These are the activations of a small neural network, seen along a few directions. Each row is one input.
Each table varies a few parts of the input and shows all the possible inputs, shuffled.
A made-up example of a description, with smaller parts first: one of 8 places around a ring, together with either a single point or (one of 2 separate values, together with one of 4 places along a line) or one of 11 places around a ring.
Shared parts are said once, and a part with two or three values counts as separate values.

Other details of the inputs shift rows strongly along three fixed directions, in all tables alike. That doesn't count.

Rows:
r1: [68 51 -46 16 1 -22 -47 -26 -30 11 52]
r2: [0 3 40 -17 22 77 -34 7 21 37 -39]
r3: [20 7 -81 -2 6 -12 33 -42 -18 -24 44]
r4: [-26 3 -52 -39 -31 -61 98 -45 7 -41 9]
r5: [51 34 -70 14 53 -42 -56 -60 -61 -9 80]
r6: [-35 14 -21 -7 -42 -41 54 28 8 -7 -27]
r7: [73 53 43 62 -33 15 -35 8 31 21 7]
r8: [-61 -45 16 -53 28 2 -9 41 -1 16 -24]
r9: [59 22 -8 25 23 41 -32 -46 -34 7 57]
r10: [-53 -48 -24 -83 25 -10 24 -37 -21 -34 -14]
r11: [53 47 5 46 -6 48 -23 -36 13 33 1]
r12: [-35 -20 -57 -22 -52 -89 66 -17 -5 -33 19]
r13: [-3 -36 30 -50 76 9 -71 -1 -21 3 21]
r14: [-30 -38 31 -22 39 22 -42 26 -9 26 -16]
r15: [-31 -30 61 -18 5 77 -11 19 12 4 -20]
r16: [3 24 -31 8 14 -26 -11 -3 -11 2 25]
r17: [-22 -29 54 1 27 32 -26 41 6 11 -56]
r18: [34 32 -22 39 -36 5 56 -15 44 -20 21]
r19: [-25 -17 -6 -51 28 39 -1 0 -26 2 19]
r20: [-31 7 2 21 -58 17 80 13 18 4 -8]
r21: [84 55 -46 36 5 -15 -64 -38 -21 30 71]
r22: [83 55 14 67 -14 27 -66 -6 -3 38 18]
r23: [3 -31 -15 -58 77 66 -53 -2 -19 2 11]
r24: [-4 -28 -1 -46 22 -12 -42 -6 -32 -18 5]
r25: [-26 -14 -47 -30 -42 -95 76 -11 0 -31 25]
r26: [23 17 40 78 -72 4 26 31 48 37 -30]
r27: [-43 -23 81 -12 -22 65 41 45 43 6 -39]
r28: [-15 16 -38 -1 -22 -77 61 -8 5 -41 11]
r29: [-19 14 25 48 -83 11 100 11 61 12 -65]
r30: [-9 13 -46 13 -11 -64 22 -29 -11 -35 34]
r31: [-12 -27 61 6 -3 46 -38 47 20 47 -43]
r32: [-7 -29 48 1 52 33 -54 22 -11 15 -23]
r33: [-66 -43 21 -38 22 2 7 44 -5 -3 -55]
r34: [-6 -42 -33 -66 84 -26 -77 -42 -62 -21 55]
r35: [16 10 13 38 -53 -18 29 19 13 8 -24]
r36: [17 25 22 73 -65 50 45 16 74 1 -26]
r37: [38 52 40 88 -35 24 -26 14 45 14 -19]
r38: [4 25 -29 18 -12 -64 35 -17 4 -28 34]
r39: [-44 -1 -1 5 -60 -46 64 19 19 -28 -37]
r40: [-25 -34 -20 -85 55 -46 -14 -14 -50 -41 14]
r41: [86 55 27 79 2 29 -66 -12 -5 28 8]
r42: [21 -34 18 -12 55 76 -41 -1 -4 5 -8]
r43: [-61 -41 26 -46 12 2 7 42 -13 0 -57]
r44: [-61 -65 34 -34 18 -4 12 37 -1 7 -40]
r45: [13 39 -60 10 0 -49 7 -15 -16 -11 28]
Description of these inputs: one of 5 places along a line, together with either one of 3 separate values or one of 6 places around a ring.
Q: Changing only the place on the line of 5 turns r24 into r35. The same change can be made to r39. Which row results?
A: r41
Q: Changing only the place on the line of 5 turns r25 into r21. The same change can be made to r13. Which row results?
A: r8
Q: Change only the place on the line of 5 in r2. List by row number the other rows that result.
A: r4, r10, r11, r29
Q: Change only the choice among 3 separate values in r10. List by row number the other rows that result.
A: r15, r36
Q: Change only the place on the ring of 6 in r22. List by row number the other rows that result.
A: r5, r14, r31, r33, r43

Rows:
r46: [-28 -4 -72 -38 28 -30 19 -26 -50 -17 48]
r47: [58 30 -20 48 4 -51 -28 -47 -23 -6 46]
r48: [42 79 -26 82 -89 -29 61 -32 38 -14 -1]
r49: [74 41 -32 55 -11 -31 -50 -43 -31 25 60]
r50: [23 16 42 2 7 65 -43 9 2 39 -28]
r51: [-13 0 49 2 -29 11 39 11 31 -5 -41]
r52: [-29 -43 4 -63 10 -3 9 -6 -21 -23 1]
r53: [-57 -41 -2 -46 19 -5 23 5 -20 -21 19]
r54: [34 -7 65 36 23 68 -37 23 28 15 -19]
r55: [-17 -8 61 11 -30 26 36 28 43 -4 -50]
r56: [-24 5 22 24 -45 28 39 37 58 30 -43]
r57: [-24 -47 -9 -38 40 17 -9 7 -17 -30 -17]
r58: [61 81 -9 107 -37 -7 22 -30 28 0 54]
r59: [-31 12 53 52 -26 51 17 42 49 7 -45]
r60: [49 61 -34 89 -64 -42 14 -16 5 27 18]
r61: [3 -17 33 23 -26 32 20 27 27 6 -12]
r62: [-21 -36 -25 -35 40 4 12 6 -21 -12 -13]
r63: [19 -10 31 -20 48 59 -75 -8 -11 -5 -19]
r64: [-39 -33 -12 -64 -14 -34 49 -16 -20 -29 1]
r65: [-45 -46 -25 -62 7 -33 33 -12 -2 -27 20]
r66: [-46 -43 -19 -41 28 -45 5 3 -34 -6 -27]
r67: [-45 -38 -6 -44 11 -30 45 -4 18 -30 -3]
r68: [37 2 -16 19 -2 20 -11 -5 -8 12 28]
r69: [-34 -20 17 -31 10 -43 14 29 5 -23 -13]
r70: [-23 -24 -8 -54 36 9 -1 -5 -22 -9 -24]
r71: [-54 4 2 20 -24 0 71 30 26 2 -32]
r72: [34 23 -20 23 -18 3 -6 -22 18 18 38]
r73: [-32 -23 -20 -37 30 -5 13 -4 6 -3 -13]
r74: [36 16 29 5 17 68 -61 3 -4 33 -12]
r75: [23 47 -81 7 -28 -68 63 -58 -21 -21 28]
r76: [-18 -1 23 7 -64 15 50 25 31 12 -31]
r77: [28 -5 27 -28 58 28 -106 17 -28 28 23]
r78: [-22 11 22 14 -19 -16 3 43 29 -10 -38]
r79: [30 21 -55 32 -38 -87 22 -45 -29 -17 58]
r80: [27 -14 48 14 58 44 -118 1 -20 19 -19]
r81: [19 -6 -41 -57 29 -15 -24 -50 -55 -6 45]
r82: [-21 1 52 15 -43 -7 13 57 39 10 -27]
r83: [-51 -33 -28 -44 8 -24 31 -6 12 -35 -15]
r84: [-24 19 25 26 -31 -18 31 57 40 15 -51]
r85: [46 1 29 23 38 86 -74 18 -2 41 -7]
r86: [7 14 -56 -33 25 -52 -23 -7 -42 -6 37]
r87: [45 15 -19 -2 66 37 -85 -38 -51 17 78]
Q: Changing only one part turns r55 into r63. The same change can be made to r58. Which row results?
A: r59
Q: What do these inputs look like to the network?
A: one of 6 places around a ring, together with either one of 2 separate values or one of 5 places along a line
Q: Which other rows agree with r74 in the place on the ring of 6? List them by row number.
A: r46, r50, r56, r60, r85, r86

Rows:
r88: [11 20 -83 -18 -20 -48 52 -44 -24 -15 45]
r89: [47 44 31 62 -20 17 -32 3 39 21 -12]
r90: [-25 -13 -4 -26 17 -27 7 12 -8 -19 -7]
r91: [-56 -22 4 -33 -8 1 58 6 14 -24 -27]
r92: [5 -26 2 -42 35 30 -23 -16 -26 1 5]
r93: [-11 1 53 24 5 41 -27 48 24 37 -47]
r94: [51 49 22 69 -20 32 -42 16 31 42 -17]
r95: [32 24 -57 7 -7 -58 -7 -43 -43 -14 57]
r96: [-11 -8 46 15 8 31 -24 37 14 24 -40]
r97: [0 -38 14 -28 48 36 -40 -11 -15 -4 11]
r98: [15 26 -16 29 -54 -1 53 -7 22 8 0]
r99: [-32 -30 0 -26 20 -18 5 13 -19 -11 -19]
r100: [27 36 44 75 -63 8 5 16 40 24 -15]
r101: [49 27 -7 37 7 -8 -38 -16 -19 10 34]
r102: [-38 -27 23 -14 -6 -4 15 39 5 8 -29]
r103: [-57 -15 12 -21 -28 8 71 26 29 -23 -40]
r104: [-13 15 -66 10 -52 -80 72 -12 1 -24 3]
r105: [3 -9 38 -6 30 14 -44 13 0 11 -1]
r106: [30 38 12 37 -47 19 31 1 38 7 -2]
r107: [4 -7 27 -5 34 28 -56 25 -10 30 -6]
r108: [-20 -15 35 -18 -12 29 25 14 28 5 -30]
r109: [56 42 -11 27 9 -16 -54 -37 -16 7 54]
r110: [7 -22 19 -2 28 46 -32 3 -2 9 2]
r111: [57 41 14 48 -3 20 -63 -9 -6 32 26]
r112: [-35 -36 -30 -48 27 1 11 1 -16 -7 10]
r113: [-42 -25 17 -17 -11 18 44 5 12 -16 -32]
r114: [-3 -21 -29 -48 58 15 -26 -37 -50 -20 24]
r115: [-42 -28 30 -27 -1 -10 15 42 10 -7 -28]
r116: [-3 8 -63 4 -33 -93 62 -32 -21 -35 40]
r117: [6 -16 25 -7 33 43 -35 -1 11 6 7]
r118: [-5 -14 -32 -52 65 26 -36 -28 -46 -5 24]
r119: [-17 -42 -28 -69 30 -14 13 -35 -36 -27 17]
r120: [36 43 -12 39 -20 -8 -26 -6 -3 26 26]
r121: [2 -18 -18 -59 54 -19 -58 -19 -49 -17 39]
r122: [-23 18 -7 50 -77 -57 92 13 37 -15 -25]
r123: [29 35 4 43 -5 -14 -11 -10 13 4 12]
r124: [-36 -20 21 -20 -12 -9 18 37 24 -10 -47]
r125: [-23 -23 16 -17 5 24 12 21 20 -9 -11]
r126: [38 40 -19 36 -3 25 -6 -29 -3 6 23]
r127: [32 22 -46 20 -13 -53 7 -39 -13 -20 27]
r128: [-39 -27 23 -8 -23 -6 27 38 19 -1 -58]
r129: [-8 -26 -2 -19 26 29 -15 2 -7 3 6]
Q: What do these inputs look like to the network?
A: one of 6 places along a line, together with either one of 3 separate values or one of 4 places along a line
Q: Changing only the place on the line of 6 turns r110 into r129. The same change can be made to r114. Which row results?
A: r126
Q: Which other rows agree with r124 in the place on the line of 6? List them by row number.
A: r90, r103, r106, r115, r121, r125
Q: Change only the place on the line of 4 in r104. List by row number the other rows that result.
A: r96, r102, r111
Q: Start at r88 and move only the place on the line of 6, one step at a time. The first step leads to r98. Which rows follow, in order?
A: r92, r119, r108, r106
